Each row below holds a small network's activations on one input, seen along a few directions.
Each table varies a few parts of the input and shows all the possible inputs, shuffled.
Descriptions start from the smaller parts, as in this example, which fits no table here: one of 4 places along a line, together with either a single point or one of 9 places along a line or (one of 3 separate values, together with one of 8 places around a ring).
Shared parts are said once, and a part with two or three values counts as separate values.
(in the rows, 128 means zero)

Other details of the inputs shift rows strongly along three fixed directions, in all tables alike. That doesn't count.
To show where, the next rows are all for the same input, with only those details redrawn:
[184  65 139  98  96 152 109 164 183 120 121]
[192  59 112 108 148 151  93 147 192  83 101]
[119 138 128 157 160 122 105 150 147 101 126]
[119 138 157 144 110 125 120 167 139 135 143]
[137 130 132 103 105  92 106  67 103 148 158]
[120 137 130 157 161 122 105 150 146 100 126]
[119 138 156 144 109 125 120 168 140 135 143]
[119 138 130 157 161 122 105 150 146 100 125]

Rows:
row 1: [166  74 175  76  14 118 144 136 130 196 136]
row 2: [117 140 145 149 128 122 115 161 141 125 138]
row 3: [ 89 177 121 111 110 127 139 116  83 155 142]
row 4: [109 119 138 148 114 134 180 161 125 136 128]
row 5: [141 142  98 119 163 127 105  36 109 130 134]
row 6: [126 112  97 100 126 100 158  63  84 140 141]
row 7: [129 162 150 130 106 132 116 173 134 137 125]
row 8: [106 125  97 141 166 134 158 159 120  98 116]
row 9: [120 151 152 141 106 149 142 157 125 146  97]
row 10: [201  89 103  61 109 137 143  52 125 128 142]
row 11: [146 153  95 107 154 123  97  43 104 118 124]
row 12: [124 149 154 138 102 127 130 169 122 138  96]
row 13: [121 173 126 138 144 118 154  94  98 115 148]
row 14: [135 128  98 124 159 118 119  34 103 134 104]
row 15: [173  33  93  95 153 172 117 148 190  94 105]
row 16: [ 81 163 108 146 166 143 136 125 106 129 130]
row 17: [105 159 160  79  37 112 147 154  84 195 158]
row 18: [ 95 156 130 172 164 121 118 117 125 127 147]
row 19: [111 119 132 173 165 133 130 136 141 115 104]
row 20: [100 126 113 138 164 124 119 161 133  97 123]
row 21: [110 118 143 157 112 133 183 154 134 138 127]
Q: Describe the family of inputs behind these rows.
A: either one of 2 separate values or one of 4 places along a line or (one of 3 separate values, together with one of 5 places around a ring)
Q: Change only the place on the ring of 5 in row 15. List by row number the other rows that result.
A: row 3, row 16, row 17, row 20
Q: Start at row 21 and move only the place on the line of 4, one step at a time. The first step leads to row 4. Which rows follow, in order?
A: row 6, row 8

Rows:
row 22: [176 108 146  74  63 139 138  82 110 186 112]
row 23: [ 73 197 150 200 176 138 114 221 149  72 117]
row 24: [157  99  70 116 193  87 130  44 106  77 100]
row 25: [ 71 157 162 140  64  96 177  85  66 212 166]
row 26: [ 88 191 152 213 184 126 133 221 152  73 133]
row 27: [176  69 141  87  61 126 157  78 125 167 121]
row 28: [149  70 113  48  69 142 142  99 115 168 140]
row 29: [174  98 133 164 188 178  81 205 214  71  55]
row 30: [ 49 172 203 203  81 117 153 209 125 184 161]
row 31: [ 72 218 111 181 188  91 144  27  60 116 143]
row 32: [181 112 115  43  64 147 128 101 116 174 119]
row 33: [127  83 109 147 188 171  91 220 201  65  95]
row 34: [ 39 199 130 206 187  60 126 128  82 118 158]
row 35: [151 128 177 128  77 163 110 211 168 155 111]
row 36: [163 105 181 142  79 167 134 197 192 133 131]
row 37: [132 100  63 119 196  87 132  44 103  96 115]
row 38: [160 122 164 114  80 168 105 219 175 147 109]
row 39: [ 75 162 146 117  74  95 182 106  53 202 192]
row 40: [ 53 220  86 147 190  99 130  49  46 111 154]
row 41: [102 179 112 178 194 123 157 145 117  78 121]
row 42: [160 132  72 106 193 127  97  35 111 100  80]
row 43: [151 126  66  96 186 119 112  40 111  70 101]
row 44: [170  93 130  51  61 135 106  99 131 153 165]
row 45: [160  63 126  77  74 149 153  80 129 182 146]
row 46: [ 64 182 214 206  74 112 154 208 119 171 152]
row 47: [ 69 215  88 160 198  87 149  49  49 112 170]
row 48: [176 124 135  54  57 123  92 104 120 176 143]
row 49: [159 137  62  97 193 127  94  42 109  97  84]
row 50: [147  64 118 171 196 183  99 202 225  73  95]
row 51: [186  87 132  64  69 123 125  99 135 154 181]
row 52: [147  68 134  89  85 124 107 149 154 139 124]
row 53: [164  88 120 168 192 195 101 198 228  61 103]
row 54: [166  65  80 116 187 150 116 143 170  49  52]
row 55: [ 69 182 203 190  77  93 161 227 108 159 162]
row 56: [133 102 173 126  69 135 124 220 160 131 115]
row 57: [169  64 130  67  74 111 123 103 132 166 174]
row 58: [154 115  68 120 199 142 120  23 125  91 124]
row 59: [ 52 167 150 139  85 107 166 151  76 175 143]
Q: Describe the family of inputs behind these rows.
A: one of 2 separate values, together with either one of 4 places along a line or (one of 3 separate values, together with one of 5 places around a ring)
Q: The inputs of row 28 and row 33 match in every part but the choice among 2 separate values. If row 31 is changed in the same way as row 28 into row 33, which row does it become?
A: row 36
Q: Change only the choice among 2 separate values in row 32. List by row number the other rows that result.
A: row 48
Q: Change only the choice among 3 separate values in row 53. List by row number the other rows that result.
A: row 44, row 51
Q: Change only the place on the line of 4 in row 49. List by row number the other rows that result.
A: row 22, row 32, row 42

Rows:
row 60: [117 134 136 137 128 101 105  90 103 116 131]
row 61: [147 117 114 124 164  96  97  83 109 110 127]
row 62: [123 104 144 128 122 166 156 242 159 120 110]
row 63: [134 140  89 105 140 121 132  90 108 120 111]
row 64: [ 94 126 148 117  68  89 165  87  90 187 181]
row 65: [127 143 161 145 114 116 122 136 115 165 136]
row 66: [ 82 151  91 182 200  94 139 123 105  99 150]
row 67: [128  84 120 129 150 175 136 210 180  74  82]
row 68: [133  86 125 148 163 127 103 133 183  89 116]
row 69: [114 150 154 173 133 180 163 205 157 122 127]
row 70: [159 116  86 105 157 148 126  73 131 111 128]
row 71: [130 159 161 125  74 134 132 169 137 172 124]
row 72: [183 105  98 140 191 130  94 108 173  70  75]
row 73: [114 143 173 172 109 175 173 209 156 130 132]
row 74: [147 100  89 108 162 140  77  96 146  89  95]
row 75: [ 86 145 110 178 199  89 100 101 132  90 136]
row 76: [127 140  91 121 175 145 129 100 124  96 132]
row 77: [180  98 123  93  95 122 149  79 126 148 111]
row 78: [120 153 154 110  59  89 171  93  68 174 156]
row 79: [ 98 189 150 130  87 113 127 152 102 159 140]
row 80: [103 155 132 148 136 131 102 122 127 134 113]
row 81: [106 180  90 145 178 105 133  68  96 120 107]
row 82: [100 156 160 153 110 119 162 140  93 178 141]
row 83: [150  88 129 117 112 142 139  98 132 136 106]
row 84: [127 134 151 124  95 106 112  72 102 159 135]
row 85: [171 117 112  99 130 144 100  93 145 122 137]
row 86: [119 135 115  93 112 119 137  94  83 169 142]
row 87: [ 82 163 107 154 189 106  91 111 110  75 115]
row 88: [ 95 159 143 146 148 118 116 185 120 120 132]
row 89: [188  87 124  56  80 120 113 119 147 126 119]
row 90: [ 96 115 112 153 165 108 138  88 131 108 132]
row 91: [121 138 145  99  73 124 155 111  90 208 148]
row 92: [136 155 138 142 137 136 113 110 131 126 144]
row 93: [151  98 120 134 159 175  98 222 186 100  89]
row 94: [132 120 156 104  75 169 166 191 144 144 151]
row 95: [109 126 157 171 108 130 136 237 159 136 158]
row 96: [ 73 173 144 185 169 111 155 162  91 123 131]
row 97: [156  66 109  92 102 110 143  90 131 146 154]
row 98: [159 103  96  80 124 121 138 105 127 106 111]
row 99: [157  63 122 130 136 163 136 164 167  85  87]
row 100: [194  82 146  46  38 157 120 127 151 166 161]
row 101: [136  96 130 133 126 113 115 145 156 125 148]
row 102: [ 80 162  98 132 151 115 124  70  77 126 126]
row 103: [ 87 152 139 153 119 151 147 153 123 148 112]
row 104: [199  69 113  68 113 143  94 102 159 152 110]
row 105: [134 150 121 145 155  94 110 104 114  95 117]
row 106: [ 90 193 178 177 114 126 137 148 112 144 161]
row 107: [149 125 139  93  97 141 117 135 138 128 156]
Q: Describe the family of inputs behind these rows.
A: one of 2 separate values, together with either one of 4 places along a line or one of 5 places along a line or (one of 3 separate values, together with one of 5 places around a ring)
Q: The inputs of row 78 and row 105 match in every part but the choice among 2 separate values. If row 97 is changed in the same way as row 78 into row 105, which row does it become?
A: row 101
Q: The inputs of row 61 and row 96 match in every part but the choice among 2 separate values. If row 74 is changed in the same way as row 61 into row 96, which row does it become?
A: row 102
Q: Change only the choice among 2 separate values in row 75. List by row number the other rows that result.
A: row 64
Q: Change only the choice among 2 separate values in row 90. List by row number the other rows that result.
A: row 68
